A small network was shown many inputs. Here are its activations along a few directions, one row for each input.
Each table varies a few parts of the input and shows all the possible inputs, shuffled.
A made-up example of a description, with smaller parts first: one of 8 places around a ring, together with either a single point or one of 11 places around a ring or (one of 3 separate values, together with one of 6 places along a line).
Shared parts are said once, and a part with two or three values counts as separate values.

Other details of the inputs vary at random and push rows far along three fixed directions, the same in every table; ignore that.
These rows show it; all are for the same input, with only those details redrawn:
[ 2  8  0 10 -3 10  2 -5  7  7  9]
[  8  -9   0   0  -1 -17  -4  10   3 -13  -6]
[-32 -28 -12 -20   8  23 -19 -15   6 -26 -21]
[  7 -12  -4   7   4   5   6 -20  -1   0 -15]
[-37  -8  -8 -16   1  28 -24   1  14 -19   2]
[  8  -9   1   0  -1 -17  -4  10   3 -13  -6]
[ 2  8  0 10 -3 10  2 -4  7  7  9]

Rows:
R1: [ 3  4  4  5 -7 15  4  3  0 13  7]
R2: [ 10 -12   4   2   1  11   5 -17  -7   1 -17]
R3: [ 10 -13   7  -2  -3 -12  -5  17  -4  -9  -6]
R4: [-5 16  1 11 -1  4  3 -8  1  5  5]
R5: [  9 -11   6  -5  -5 -14  -3  18  -4  -7  -8]
R6: [-37  -7 -13 -23   5  28 -20   3  14 -16   3]
R7: [ 5 10  8 -2 -2  4 -3 16  1  8 12]
R8: [ -9  11   6   7  -4   1   4 -11  -2   9  10]
R9: [ -1  -3  -7   5   3  -1  10 -21  -6   1 -18]
R10: [-9  8  1  8 -5  1  6 -9 -2 10 12]
R11: [ 10  -9   4  -6  -6 -13  -3  16  -2 -11  -8]
R12: [  6 -12  -5   6   3   5   8 -19  -1   1 -14]
R13: [ 5  7  4 -2 -3  4  0 18  1  8 13]
R14: [-3 16 -3  5  3 -5 -2  8  3  0 13]
R15: [-5 13 -4 11 -2  5  5 -6  1  5  8]
R16: [  8 -11  -6   3  10   5   7 -19  -1   2 -13]
R17: [ 2 12  0  3  2  9  3 -4  7 10  8]
R18: [ 5  4  3  3  1 15  3  3 -1 13  9]
R19: [ -1  -7  -1  -5   4 -26   0   6  -6  -8   0]
R20: [ -1  -5  -9   5   4   0  11 -21  -6   1 -17]
R21: [  6 -11  -6   4   2   5  10 -18  -1   3 -16]
R22: [  1  -2  -6  -3   7 -22  -1   9  -2 -13  -5]
R23: [ 10  -8   7  -6  -5 -13  -4  15  -2 -12  -8]
R24: [  8 -13   5   1   1  10   6 -15  -8   6 -18]
R25: [ 3  7 12  3 -7  5 -4 15  1  4 10]
R26: [ -7  14   4  -1  -1 -11   0   4   0   6  15]
R27: [ 3  9 -4  6  3 10  4 -3  7  9 10]
R28: [ 10 -13  -2   1  -1  11   9 -14  -6   3 -16]
R29: [ 6  8 -1  1 -1 15  5  2  1 11  9]
R30: [ -5 -10  -4   2   0  -3  11 -24 -10   5 -12]
R31: [ 13 -10   2  -7   3 -11  -4  15  -3 -11  -4]
R32: [ 5  9  5 -3 -3  4 -1 17  1  9 12]
R33: [-5 15 -1  9 -3 -5 -2  7  3 -1 12]
R34: [ 12   7   2   5   6 -27   4   8  -4  -5  -3]
R35: [  6  -7   4  -1  -1 -18  -4  10   3 -13  -8]
R36: [-46  -2  -2 -26   4   8 -26   9   7 -21  10]
R37: [ -8   9   2   8  -4   1   4 -10  -2   9  12]
R38: [-6 17 -1  9 -2  4  4 -7  1  6  5]
R39: [ -7  14   1  -2  -3 -11   2   6   0   8  16]
R40: [ 5  8  8  3  2 15  1  1 -1 13  8]
R41: [ 2  9  2  7 -5  0 -3  9  9  0 13]
R42: [ -3  -9  -6  -2   7  -4  12 -23  -9   7 -11]
R43: [  6  -8  -1  -5  -7 -25 -13  11  -7  -4  -4]
R44: [-6 10  0  4  2  1  4 -9 -2 11 13]
R45: [  6 -10  -8  -3   5   0  -2 -22 -11  12 -13]
R46: [-4 17 -5  2  1 -6  1 10  3  2 12]
R47: [ 6  5  4  4  1 16  1  2 -1 13  9]
R48: [ -9  13   6   2  -8 -10   0   4   0   4  13]
R49: [  6 -10  -5   3   1   4   8 -19   0   3 -17]
R50: [  1   1  -5  -6   5 -24  -1  10  -2 -11  -7]
R51: [ 3 12  2  5  3  9  3 -5  6  9  8]
R52: [  1   1  -2  -5   6 -24  -2   9  -2 -12  -7]
R53: [  6  -7   3  -3  -2 -19  -3  10   3 -12  -8]
R54: [ 7 11  8 -1 -1  5 -3 14  2  3 13]
R55: [ 3  3  5  7 -6 16  3  2  0 11  8]
R56: [ 5  7  5  4 -9  6 -2 15  3  1 13]
R57: [ 6  6  4  7 -6 16  1 -1  1  7  9]
R58: [ 12  -8   1 -11   0 -13  -2  16  -2  -9  -6]
R59: [-33  -6  -4 -27   3  33 -24   5   8 -17   1]
R60: [ 12 -10   1  -7   3 -11  -3  16  -3 -11  -4]
R61: [ -3  -5   2  -5  -5 -28   0   6  -6  -8  -4]
R62: [  7  -9  -7  -1   8   4   9 -19  -1   5 -16]
The inputs of R45 and R43 match in every part but one. If R62 is changed in the same way as R45 into R43, which row does it become?
> R49
The inputs of R7 and R24 match in every part but one. If R52 is changed in the same way as R7 into R24, which row does it become?
> R38
What is each input in this table made of?
> one of 2 separate values, together with either a single point or (one of 5 places along a line, together with one of 6 places around a ring)
Change only the place on the line of 5 in R25. List by row number the other rows that result.
> R2, R4, R8, R35
Start at R18 and move only the place on the line of 5, one step at a time. The first step leads to R60. Which rows follow, in order?
> R27, R22, R19
Change only the place on the ring of 6 in R2. List by row number the other rows that result.
> R11, R23, R28, R56, R57
Start at R30 and move only the place on the ring of 6, one step at a time. The first step leads to R61. Which rows follow, in order?
> R48, R8, R37, R10

Rows:
R63: [ 16 -39  -5 -11  17  11   9 -32 -11 -12 -53]
R64: [-16 -10   2 -11 -13  15 -13   3  -4  -2   0]
R65: [  2  17  18  13 -10   5  12  -5  -5  20  12]
R66: [-15  -5   9 -12  -3  16 -10   3  -1  -6  -1]
R67: [ 27   8   2  17 -12 -47   2  30  12 -16   8]
R68: [-13  10   1   2 -11  -4   5 -10 -13  23  14]
R69: [-14   8  -6  14  -8   1   1 -10  14  -8   5]
R70: [ 47 -36 -12  11  13 -57  19  -8  -7 -16 -37]
R71: [-16  11  -1   7  -2   8  -1  -2   7  -9  -3]
R72: [ 12  26  12  13  -3   0  19  -9 -11  37  22]
R73: [12 10  9  4  2 12 10  1 -5 27 18]
R74: [ -3   0 -12   4  -4  13  -6  -1  21  -8   2]
R75: [ -3  12   9  10   8   3  -7 -12   2  10  19]
R76: [ -7  15 -12  12  -1  -4   6 -14   9   6  14]
R77: [-14 -17  -2 -19  -9  20 -18   8   1  -4  -3]
R78: [-4  4 -6 -2  2 19 -7  6 13 -9 -5]
R79: [-24 -25  -4 -28   7  31 -26  16   9 -35 -14]
R80: [-3 23 -6 10  4  1  7 -7  1 10  9]
R81: [ 12 -14  14 -18  -4 -30 -14  46   1 -21  -3]
R82: [-11   4  -1  -6  -8   2  -1  -6 -12  18  12]
R83: [17 21  9  7  0  5 16 -5 -6 38 20]
R84: [  3 -29  13 -25  -2 -23 -24  52   2 -37  -7]
R85: [ 22 -21  -6  12  12   3  21 -40 -11  -4 -48]
R86: [ 20 -20 -15   3  22  -4  21 -41 -12   5 -44]
R87: [-10  18  10   5  -1  -3  11 -11 -11  23  15]
R88: [ 16 -21   4   9  10  -2  24 -43 -19   0 -44]
R89: [-12 -13  -5 -15  -4  15 -11   5  -6   7   8]
R90: [-17  -2   5  -2 -16   8  -5  -2  -6   5   3]
R91: [ 27   4   7  -4   4 -37   0  40  -3  -9   9]
R92: [ -7  -2  -4 -13  -5   7  -5  -1  -7  18   9]
R93: [-1 21  2  2  4  4  8 -6 -5 13 12]
R94: [ -9 -12 -13   1  -2  21 -12   4  21 -20  -1]
R95: [ 23  -6   3   1  -2 -28  -9  48  10 -29  -4]
R96: [-23 -32  -4 -24  -7  28 -27  14   2 -20  -7]
R97: [-10  -5  11   2   3  16 -20  -3   9 -13   5]
R98: [ 0 11 -8  5  7 13  1  2  7  4  7]
R99: [  3  14 -15  10   2   0   6 -10  14  11  13]
R100: [ 26  29   8  23  -2 -59  19  22  -6   6  13]
R101: [-22  12   0  -6   6   0   1  -8  -6   0   5]
R102: [-10   4  -5 -16  10  11  -5   1   1   1   2]
R103: [-10   4   4  -8   0  16  -7   4   2 -11  -2]
R104: [-10  21  -9  21  -3 -11  12 -19   7  11  17]
What is each input in this table made of?
> one of 2 separate values, together with either a single point or (one of 4 places along a line, together with one of 5 places along a line)
The inputs of R93 and R103 match in every part but the choice among 2 separate values. If R92 is changed in the same way as R93 into R103, which row does it become?
> R77
The inputs of R81 and R83 match in every part but the choice among 2 separate values. If R66 is changed in the same way as R81 into R83, which row does it become?
> R72
Change only the choice among 2 separate values in R68. List by row number the other rows that result.
> R90

Rows:
R105: [ -4   2 -10   9   2  12   6 -21   4   6   0]
R106: [  9  -2   7  -3 -10 -10  -9  24   2  -2   9]
R107: [  3   2  -7   8   2  17   4 -17   6   8   0]
R108: [ -7   8  -3   2   7  10   6 -20  -5  12   0]
R109: [ 12 -16   3   3  -3 -12   5  -4  -9   0 -11]
R110: [  6 -15   3  -2  -3 -17   6  -5 -12   0 -13]
R111: [ 20 -18   4  -5   1  -3   5   4  -9   3 -14]
R112: [-16  21  -5   4  -6   5  -2   3  10   7  23]
R113: [  1  10   0   1 -11 -13  -2  24   4 -10   2]
R114: [ -3  10   8  -6   0 -20  -6  19  -3  -5  10]
R115: [ -3   8  -4  -6   2 -24  -5  17   1  -5  10]
R116: [ -2   3   2  10   1  16   6 -18   0   6  -1]
R117: [-53 -29 -10 -43   7  21 -33   0  -3 -28 -14]
R118: [  5   1   4   8   1  20   4 -16   2   8  -3]
R119: [-13  22   6   5  -7   8  -1   4   6   8  22]
R120: [  3  -8  -1   2   4 -19   7  -8  -5  -6 -14]
R121: [ 20 -12   6  -2   6  -4   7   1  -6  -4 -16]
R122: [-2 17 -4  2 -2 19 -3 12 12  8 22]
R123: [  2   8   3   5  -4 -17  -5  19   6  -9  11]
R124: [ 17 -13   0  -1   8  -6   6   1  -4  -5 -17]
R125: [  5   2  -1  11   2  18   5 -17   3   9  -3]
What is each input in this table made of?
> either a single point or (one of 4 places along a line, together with one of 5 places along a line)
Change only the place on the line of 5 in R125. List by row number the other rows that result.
> R108, R120, R123, R124
